A small network was trained on invented records. Each row is its activation on one of them, seen along a few directions.
After each row come some of the record's fields: B, U, P, E, K.
A field that a record lacks is left out.
Other fields move the rows too, some of them a lot.
In the rows, 500 means zero.
Random noise pushes rows far along 5 fixed directions. That doesn't count. These rows show it; they differ only by the noise:
[281 459 478 527 375 318 466 486 343 484 268 477 334 477 602 597 619 430
 366 383 522 496 340 376]
[318 622 567 686 455 516 445 496 412 689 626 465 565 443 503 479 355 658
 698 490 548 494 478 461]
[597 648 442 426 510 530 543 389 629 348 449 464 466 484 528 565 347 753
 684 512 445 575 475 566]
[378 495 437 493 405 368 453 543 446 483 314 446 425 494 566 540 585 451
 453 434 539 531 423 427]
[395 429 371 749 231 431 354 687 359 560 349 271 633 401 528 455 459 465
 443 551 778 462 437 451]
[395 551 445 621 444 492 384 734 503 759 552 386 699 509 457 354 510 466
 646 541 639 530 608 476]
[537 384 365 375 518 461 695 514 496 538 156 495 361 635 504 560 736 576
 273 487 407 472 451 528]

[488 444 496 574 403 456 432 574 471 528 524 536 506 446 514 498 575 523
 457 471 594 395 343 426] : B: b2 / U: u3 / P: p1 / E: e1 / K: k3
[348 556 636 493 538 429 322 539 473 453 671 529 485 432 602 505 492 236
 614 353 535 523 460 402] : B: b2 / U: u2 / P: p1 / E: e1
[699 461 393 465 453 497 447 520 579 386 572 575 595 448 491 500 481 445
 474 481 594 405 450 473] : B: b2 / U: u3 / P: p3 / E: e1 / K: k2
[457 587 564 289 601 426 505 507 575 514 492 590 388 517 558 526 645 525
 635 435 374 562 491 417] : B: b1 / U: u2 / P: p3
[486 444 570 468 499 495 413 458 416 397 544 507 503 422 563 552 475 407
 453 471 514 440 436 446] : B: b1 / U: u2 / P: p3 / E: e1 / K: k1
[360 457 531 564 480 440 397 616 412 624 522 466 578 534 493 384 559 342
 458 523 572 526 587 456] : B: b1 / U: u2 / P: p2 / E: e3 / K: k1
[585 463 543 549 465 543 449 453 461 357 504 503 455 419 526 565 466 572
 452 496 501 433 414 474] : B: b3 / U: u2 / P: p2 / E: e1 / K: k3
[506 506 450 358 611 459 633 611 593 728 494 632 509 657 413 427 696 469
 450 489 416 544 622 512] : B: b2 / U: u1 / P: p2 / E: e3 / K: k2
[533 407 416 645 405 553 539 520 463 531 451 384 580 490 447 468 449 473
 383 579 578 458 553 567] : B: b3 / U: u1
[402 482 491 316 472 291 417 610 529 518 490 652 399 543 542 495 826 218
 441 341 468 495 360 291] : B: b2 / U: u3 / P: p1 / E: e2 / K: k3
[304 674 508 668 442 442 459 416 420 647 690 643 512 493 476 446 378 519
 597 404 485 525 474 418] : B: b2 / U: u1 / P: p2 / E: e2 / K: k2
[443 593 496 428 534 430 526 465 574 570 537 610 456 556 495 476 554 511
 562 475 382 566 512 515] : B: b3 / U: u3 / P: p2
[470 574 480 502 427 425 451 488 507 502 573 549 494 436 538 509 490 561
 629 464 524 502 434 425] : B: b3 / U: u3 / P: p3
[448 618 456 560 432 459 409 552 524 561 611 547 588 462 518 478 508 508
 606 444 562 512 438 435] : B: b3 / U: u2 / P: p1 / E: e1 / K: k2
[422 709 586 504 543 553 370 478 536 502 629 488 534 410 538 484 316 607
 832 519 520 675 588 495] : B: b1 / U: u2 / P: p3 / E: e3 / K: k2
[550 496 453 534 542 552 537 528 531 613 540 518 577 529 431 443 412 533
 502 560 509 547 577 571] : B: b2 / U: u2 / P: p2 / E: e3 / K: k2
[565 492 495 432 474 379 545 294 461 194 408 588 282 457 559 649 468 439
 283 384 432 427 309 427] : B: b2 / U: u1 / P: p2 / E: e3 / K: k3
[402 470 564 520 470 494 619 432 367 574 473 596 338 469 535 581 595 674
 435 453 434 387 317 401] : B: b3 / U: u2 / P: p3 / E: e2 / K: k3
[464 522 539 526 548 537 522 563 521 653 536 463 570 515 470 448 485 605
 577 540 560 554 602 555] : B: b3 / U: u1 / P: p2 / E: e3 / K: k2
[382 529 523 277 473 350 299 604 575 336 385 450 451 458 613 527 638 213
 529 418 544 648 533 446] : B: b1 / U: u1 / P: p3 / E: e1 / K: k1
[340 564 554 473 585 439 487 461 475 513 468 527 416 524 547 500 474 439
 565 475 449 621 526 525] : B: b1 / U: u2 / P: p1 / E: e3
[324 508 492 666 404 470 449 566 352 659 448 438 527 484 538 482 473 543
 523 496 581 498 473 429] : B: b1 / U: u2
[458 624 530 461 499 449 479 396 571 363 508 481 450 453 553 553 371 571
 681 485 439 613 491 513] : B: b1
[478 360 431 493 542 481 612 555 462 663 365 531 501 624 452 465 669 360
 295 515 447 496 521 513] : B: b3 / U: u2 / P: p1
[395 565 533 365 602 396 561 415 511 545 456 651 331 536 530 567 620 579
 520 385 348 606 452 456] : B: b3 / U: u2 / P: p2 / E: e3 / K: k2
[701 490 415 340 679 626 614 505 725 532 551 532 597 652 393 370 536 491
 467 611 358 560 709 639] : B: b1 / U: u2 / P: p2 / E: e3 / K: k1
[653 474 379 568 342 523 426 611 558 324 372 275 626 420 483 479 404 570
 546 610 698 517 504 578] : B: b3 / U: u1
[476 372 548 658 566 657 703 512 349 861 548 560 550 571 399 454 549 637
 363 603 475 271 513 515] : B: b1 / U: u3 / P: p3
[473 446 606 473 466 469 375 641 474 458 477 424 520 400 614 509 608 409
 480 469 604 446 441 393] : B: b1 / U: u2 / P: p3 / E: e1 / K: k3
[442 523 475 358 532 334 477 460 504 466 441 642 329 564 515 532 682 321
 421 367 356 557 476 402] : B: b2 / U: u2 / P: p2
[268 641 683 371 695 442 520 428 519 695 628 695 369 594 498 501 576 503
 718 347 271 605 546 416] : B: b2
[367 468 571 457 566 392 452 451 469 567 637 669 440 538 516 476 622 337
 434 369 370 488 485 363] : B: b3 / U: u2 / P: p2 / E: e1 / K: k1
[396 515 526 590 465 486 403 672 456 695 639 495 646 465 497 440 571 429
 587 471 637 481 552 434] : B: b3 / U: u1 / P: p3 / E: e1 / K: k2
[574 479 452 472 463 520 578 362 526 296 436 443 469 451 534 571 445 535
 410 536 503 500 459 580] : B: b1 / U: u1 / P: p3 / E: e3 / K: k1
[489 604 548 402 624 442 438 540 574 613 687 663 534 588 491 441 583 444
 644 429 401 571 613 432] : B: b3 / U: u2 / P: p2 / E: e1 / K: k2
[505 466 445 518 479 522 577 577 474 592 434 485 482 501 461 519 612 628
 436 517 551 415 441 449] : B: b1 / U: u1 / P: p3 / E: e2 / K: k3
[736 459 402 400 509 608 513 588 616 369 377 400 560 502 459 443 562 635
 563 594 571 516 526 552] : B: b3 / U: u2 / P: p3 / E: e3 / K: k3
[200 602 670 581 532 436 366 503 399 704 635 555 487 457 520 483 458 456
 698 399 483 553 489 383] : B: b3
[459 478 434 533 462 453 549 548 473 577 478 550 497 568 478 458 540 448
 447 496 446 554 543 480] : B: b2 / U: u2 / P: p2 / E: e2
[454 518 606 520 483 506 480 349 408 227 434 397 383 375 585 638 318 515
 517 506 534 526 436 543] : B: b1 / U: u1 / P: p3 / E: e3
[531 482 451 592 422 520 528 378 445 355 453 465 481 486 495 570 398 583
 439 525 505 484 431 528] : B: b1 / U: u3 / P: p1 / E: e2
[504 599 574 360 570 476 443 458 648 443 708 569 531 517 514 500 456 417
 635 450 400 598 527 502] : B: b2 / U: u2 / P: p1 / E: e1 / K: k1

Which values does each new row have?
[381 584 557 664 419 492 491 384 423 497 572 457 495 406 531 552 299 653
 638 516 516 511 434 492] : B: b1
[382 566 575 799 338 524 399 423 317 492 610 430 507 361 506 536 258 732
 603 526 612 458 352 420] : B: b3 / U: u2 / P: p2 / E: e2 / K: k3
[522 477 542 477 529 576 485 426 507 411 551 472 507 447 531 489 447 488
 506 524 487 507 531 516] : B: b1 / U: u2 / P: p3 / E: e3 / K: k1
[584 427 413 499 524 557 477 614 512 639 588 524 648 556 426 389 640 439
 446 547 520 415 568 481] : B: b1 / U: u2 / P: p3 / E: e1 / K: k1
[536 570 470 490 581 654 563 575 593 617 538 505 640 566 436 408 442 658
 693 594 475 588 643 578] : B: b1 / U: u2 / P: p3 / E: e2 / K: k2
[649 519 525 391 603 582 556 448 598 442 473 502 485 537 471 523 482 628
 575 534 436 494 531 574] : B: b3 / U: u3
[515 527 527 436 627 464 518 466 544 449 582 589 463 540 497 523 519 379
 478 474 378 502 545 521] : B: b1 / U: u2 / P: p2 / E: e1
[518 605 431 668 405 486 533 434 517 600 699 629 606 460 416 439 341 743
 595 519 565 412 417 497] : B: b2 / U: u3 / P: p2 / E: e3 / K: k2
[534 588 561 458 613 586 656 252 522 460 516 646 311 523 487 601 403 756
 545 463 280 508 445 552] : B: b2 / U: u2 / P: p2
[563 520 349 526 403 448 481 553 563 342 507 419 570 493 484 462 344 319
 463 560 530 603 580 585] : B: b2 / U: u2 / P: p2 / E: e2
[603 493 507 255 574 463 584 407 584 386 467 717 303 508 540 606 709 604
 474 374 351 411 304 421] : B: b2 / U: u3 / P: p3 / E: e1 / K: k3
[399 481 371 591 326 351 296 677 507 433 450 412 582 485 514 387 540 141
 418 510 658 556 554 420] : B: b1 / U: u3 / P: p2 / E: e2
[445 547 452 598 441 405 441 490 455 555 627 609 583 479 440 438 423 376
 483 478 517 510 473 454] : B: b2 / U: u2 / P: p2 / E: e3 / K: k2
[644 399 496 430 498 558 576 513 523 363 311 382 428 443 553 529 606 561
 345 520 571 435 458 540] : B: b3 / U: u1 / P: p3 / E: e3 / K: k3
[511 495 380 543 410 513 535 545 491 557 549 480 576 486 437 467 493 556
 479 500 570 460 473 490] : B: b2 / U: u1 / P: p3 / E: e2 / K: k1
[576 442 551 501 451 493 443 474 444 315 489 491 523 398 550 574 426 414
 432 474 576 455 447 483] : B: b2 / U: u1 / P: p3 / E: e1 / K: k2
[319 497 555 731 462 551 548 426 338 702 613 487 532 484 476 492 375 591
 522 533 484 457 498 487] : B: b1 / U: u2
[480 469 622 401 680 507 661 435 544 589 566 661 375 572 481 546 664 529
 412 424 305 436 511 486] : B: b3 / U: u1 / P: p2 / E: e1 / K: k3
[341 494 479 649 315 405 358 580 391 516 420 378 527 396 540 511 452 498
 553 479 663 525 417 426] : B: b3
[507 522 465 365 481 392 371 626 619 424 471 499 485 487 543 479 591 384
 573 447 517 594 510 470] : B: b2 / U: u2 / P: p2 / E: e1
[427 483 534 443 531 383 523 393 478 420 465 641 332 528 553 584 602 415
 378 407 356 489 419 390] : B: b1 / U: u2 / P: p2 / E: e1
